X =
[[41, 7, 11, 41, 5],
[5, 9, 39, 1, -38],
[0, 38, 35, -36, 23],
[-16, -15, 8, 21, 9],
[22, 40, 29, -38, 32],
[10, -13, 40, -35, 31],
[-30, -32, 41, -41, 0],
[34, -32, -26, -18, 30],
[-33, 15, -33, -12, 34],
[40, 18, 41, 18, 4],
[41, 39, 35, 35, -27],
[18, -29, 30, 28, 33],
[-22, -22, 36, -14, 27],
[-31, -12, 39, -40, -22],
[6, -7, -17, -30, -24],
[3, -15, 24, 39, -12]]
X[0,0] -> 41
X[10,4] -> -27
X[4,0] -> 22
X[5,2] -> 40
X[11,0] -> 18
X[3] -> [-16, -15, 8, 21, 9]
X[6,0] -> -30
X[11,2] -> 30
X[1] -> [5, 9, 39, 1, -38]
X[3,1] -> -15
X[12,3] -> -14
X[:, 1] -> [7, 9, 38, -15, 40, -13, -32, -32, 15, 18, 39, -29, -22, -12, -7, -15]
X[4,2] -> 29
X[6,2] -> 41
X[2,2] -> 35
X[5,4] -> 31
X[3,4] -> 9
X[11,4] -> 33
X[9] -> [40, 18, 41, 18, 4]
X[3,3] -> 21
X[15,2] -> 24
X[6,1] -> -32
X[10,0] -> 41
X[10,2] -> 35
X[0,1] -> 7
X[9,4] -> 4
X[12] -> [-22, -22, 36, -14, 27]
X[2,1] -> 38
X[9,2] -> 41
X[14] -> [6, -7, -17, -30, -24]
X[3,2] -> 8
X[7,1] -> -32
X[15,0] -> 3
X[15,4] -> -12
X[11,3] -> 28
X[9,3] -> 18

B =
[[6 7 6 6 4 4 2 3 8 4 8 6]
 [6 3 7 5 2 3 5 4 5 6 3 1]
 [1 3 6 4 4 7 3 5 3 4 6 6]
 [0 2 6 4 4 7 4 6 2 5 5 6]
 [5 7 6 5 5 5 1 4 7 3 8 7]]
Indices start at 0.
(0, 0) => 6
(3, 4) => 4
(3, 6) => 4
(1, 5) => 3
(0, 2) => 6
(1, 3) => 5
(1, 9) => 6
(4, 1) => 7
(4, 11) => 7
(3, 9) => 5
(2, 0) => 1
(3, 11) => 6
(4, 2) => 6
(0, 11) => 6
(4, 8) => 7
(2, 4) => 4
(3, 2) => 6

x =
[[4 7 6 2 5 2 6 4 6 8]
 [2 7 3 6 5 6 7 7 3 6]
 [5 2 6 2 2 2 7 5 3 1]
 [5 3 4 4 1 3 1 4 7 8]
 [7 1 3 1 6 6 3 7 2 7]
 [4 4 5 1 4 5 6 6 3 6]
 [3 1 5 2 3 7 3 5 1 4]
 [4 5 6 8 6 2 1 2 2 7]
 [5 4 5 6 4 3 6 7 5 5]
 [4 7 7 6 4 8 6 4 3 3]
 [4 7 4 2 3 2 6 4 5 3]
 [2 4 7 3 3 6 8 3 4 6]
 [6 1 6 7 5 6 1 6 5 6]
 [3 2 5 6 2 7 5 5 7 2]]
Indices start at 0.
(0, 0)	4
(4, 8)	2
(12, 8)	5
(7, 0)	4
(9, 3)	6
(8, 6)	6
(7, 3)	8
(13, 8)	7
(4, 9)	7
(2, 6)	7
(13, 6)	5
(1, 7)	7
(12, 6)	1
(10, 3)	2
(7, 8)	2
(11, 8)	4
(7, 4)	6
(7, 5)	2
(9, 6)	6
(1, 1)	7
(2, 8)	3
(5, 4)	4
(0, 7)	4
(6, 7)	5
(6, 8)	1
(11, 7)	3
(8, 8)	5
(3, 9)	8
(13, 9)	2
(9, 2)	7
(8, 0)	5
(0, 5)	2
(2, 7)	5
(4, 0)	7
(1, 2)	3

grid =
[[2, -22, -10, 0, 6, 22, 27, -17, 29, -6, -8, -9, 30],
[-7, -34, -3, -20, -16, 11, 34, -6, 21, -26, 20, 10, 32],
[2, -19, -9, 1, 7, 21, 25, -15, 27, -5, -8, -8, 27],
[-4, -14, 12, -18, -18, 0, 21, 14, 5, -19, 36, 25, 16],
[0, -7, -14, 6, 8, 8, -1, -19, 8, 3, -24, -18, 5],
[-1, -22, -8, -4, 2, 18, 27, -12, 26, -9, -2, -6, 27],
[-13, -38, -10, -23, -17, 7, 27, -13, 17, -28, 8, -2, 24]]
grid[-7][-13]	2
grid[-7][-4]	-6
grid[-3][10]	-24
grid[6][-13]	-13
grid[0][10]	-8
grid[:, 0]	[2, -7, 2, -4, 0, -1, -13]
grid[5][7]	-12
grid[2][-1]	27
grid[1][5]	11
grid[-3][-8]	8
grid[-4][1]	-14
grid[:, 4]	[6, -16, 7, -18, 8, 2, -17]
grid[-3][-1]	5
grid[-6][-2]	10
grid[-3][-12]	-7
grid[1]	[-7, -34, -3, -20, -16, 11, 34, -6, 21, -26, 20, 10, 32]
grid[0][7]	-17
grid[3]	[-4, -14, 12, -18, -18, 0, 21, 14, 5, -19, 36, 25, 16]
grid[-4][-10]	-18
grid[:, 9]	[-6, -26, -5, -19, 3, -9, -28]
grid[-4][5]	0
grid[:, 11]	[-9, 10, -8, 25, -18, -6, -2]
grid[4][-5]	8
grid[-1]	[-13, -38, -10, -23, -17, 7, 27, -13, 17, -28, 8, -2, 24]
grid[2]	[2, -19, -9, 1, 7, 21, 25, -15, 27, -5, -8, -8, 27]
grid[0][12]	30
grid[-5][10]	-8
grid[-4][-9]	-18
grid[-2]	[-1, -22, -8, -4, 2, 18, 27, -12, 26, -9, -2, -6, 27]
grid[:, -12]	[-22, -34, -19, -14, -7, -22, -38]
grid[5][-3]	-2
grid[-3][4]	8
grid[5][-1]	27

a =
[[-22, -43, 6, 17, 22, 22],
 [20, 17, 30, -30, 3, 10],
 [-12, -2, 16, -1, 28, -32],
 [9, 18, -13, 1, 34, -39],
 [-7, -18, -20, -31, 26, 14],
 [-5, 20, 45, -22, -11, -7],
 [20, 7, -23, -23, 30, -6],
 [-27, -12, -6, 21, 3, -11],
 [32, 0, -17, 22, -11, -28],
 [2, -20, 4, -24, -3, 13]]
a[0][0] => -22
a[:, 0] => [-22, 20, -12, 9, -7, -5, 20, -27, 32, 2]
a[6][5] => -6
a[1] => [20, 17, 30, -30, 3, 10]
a[8][0] => 32
a[2][2] => 16
a[:, 3] => [17, -30, -1, 1, -31, -22, -23, 21, 22, -24]
a[1][5] => 10
a[5][0] => -5
a[9][1] => -20
a[8][1] => 0
a[5][3] => -22
a[9][3] => -24
a[7][2] => -6
a[0][1] => -43
a[0][4] => 22
a[9][2] => 4
a[6] => [20, 7, -23, -23, 30, -6]
a[2][1] => -2
a[9][4] => -3
a[9] => [2, -20, 4, -24, -3, 13]
a[6][2] => -23
a[5][2] => 45
a[0] => [-22, -43, 6, 17, 22, 22]
a[6][4] => 30
a[8][3] => 22
a[1][0] => 20
a[3][1] => 18
a[8][4] => -11
a[6][0] => 20

A =
[[39, -37, -9, -18, -25, -6, -47, -22, 5, 20, -2, -25, 28, 20, 29],
[45, 31, 14, 3, -24, 17, -45, 44, 20, -1, 20, 9, 38, 48, -24]]
A[0][-15] -> 39
A[:, -11] -> [-25, -24]
A[-2][3] -> -18
A[0][-4] -> -25
A[:, 6] -> [-47, -45]
A[-1][-15] -> 45
A[-1][-12] -> 3
A[-2] -> [39, -37, -9, -18, -25, -6, -47, -22, 5, 20, -2, -25, 28, 20, 29]
A[-2][-9] -> -47
A[:, 5] -> [-6, 17]
A[-2][-6] -> 20
A[:, -15] -> [39, 45]
A[-1] -> [45, 31, 14, 3, -24, 17, -45, 44, 20, -1, 20, 9, 38, 48, -24]
A[1][9] -> -1
A[-1][-1] -> -24
A[:, 10] -> [-2, 20]

data =
[[16, 7, -44, 7, -25, 7, -17, 18, -3, 14, 23, 7, 4],
[10, 3, 42, 3, 0, -23, 23, 9, 25, 8, -17, 31, -5],
[-1, 15, -10, 15, -4, -43, -21, 4, 14, -25, 15, 29, 6],
[2, 21, -12, 21, -4, -32, -19, 7, 16, -18, 23, 36, 10],
[14, 9, 8, 9, -13, -45, -3, 16, -2, -5, 1, 39, -1],
[-10, 16, 41, 16, 24, 21, 25, -8, 8, 5, 2, 22, 9]]
Indices start at 0.
(0, 0)	16
(3, 8)	16
(1, 2)	42
(1, 9)	8
(3, 11)	36
(0, 11)	7
(2, 10)	15
(2, 3)	15
(0, 9)	14
(0, 10)	23
(4, 11)	39
(4, 7)	16
(1, 1)	3
(5, 3)	16
(2, 2)	-10
(0, 7)	18
(3, 1)	21
(2, 7)	4
(5, 5)	21
(0, 2)	-44
(5, 2)	41
(4, 4)	-13
(2, 11)	29
(5, 9)	5
(5, 10)	2
(5, 4)	24
(5, 8)	8
(1, 5)	-23
(3, 4)	-4
(4, 0)	14
(5, 0)	-10
(3, 7)	7

arr =
[[ 23 -19  -4 -32  27   5  -2  19]
 [  1 -23 -31 -16 -36 -18 -22  20]
 [  3  29  -6 -12 -10  30 -31  -3]]
Rows and columns are counted from 0.
row 0 col 0: 23
row 0 col 3: -32
row 0 col 5: 5
row 0 col 4: 27
row 2 col 1: 29
row 1 col 5: -18
row 1 col 3: -16
row 2 col 6: -31
row 0 col 6: -2
row 1 col 7: 20
row 1 col 0: 1
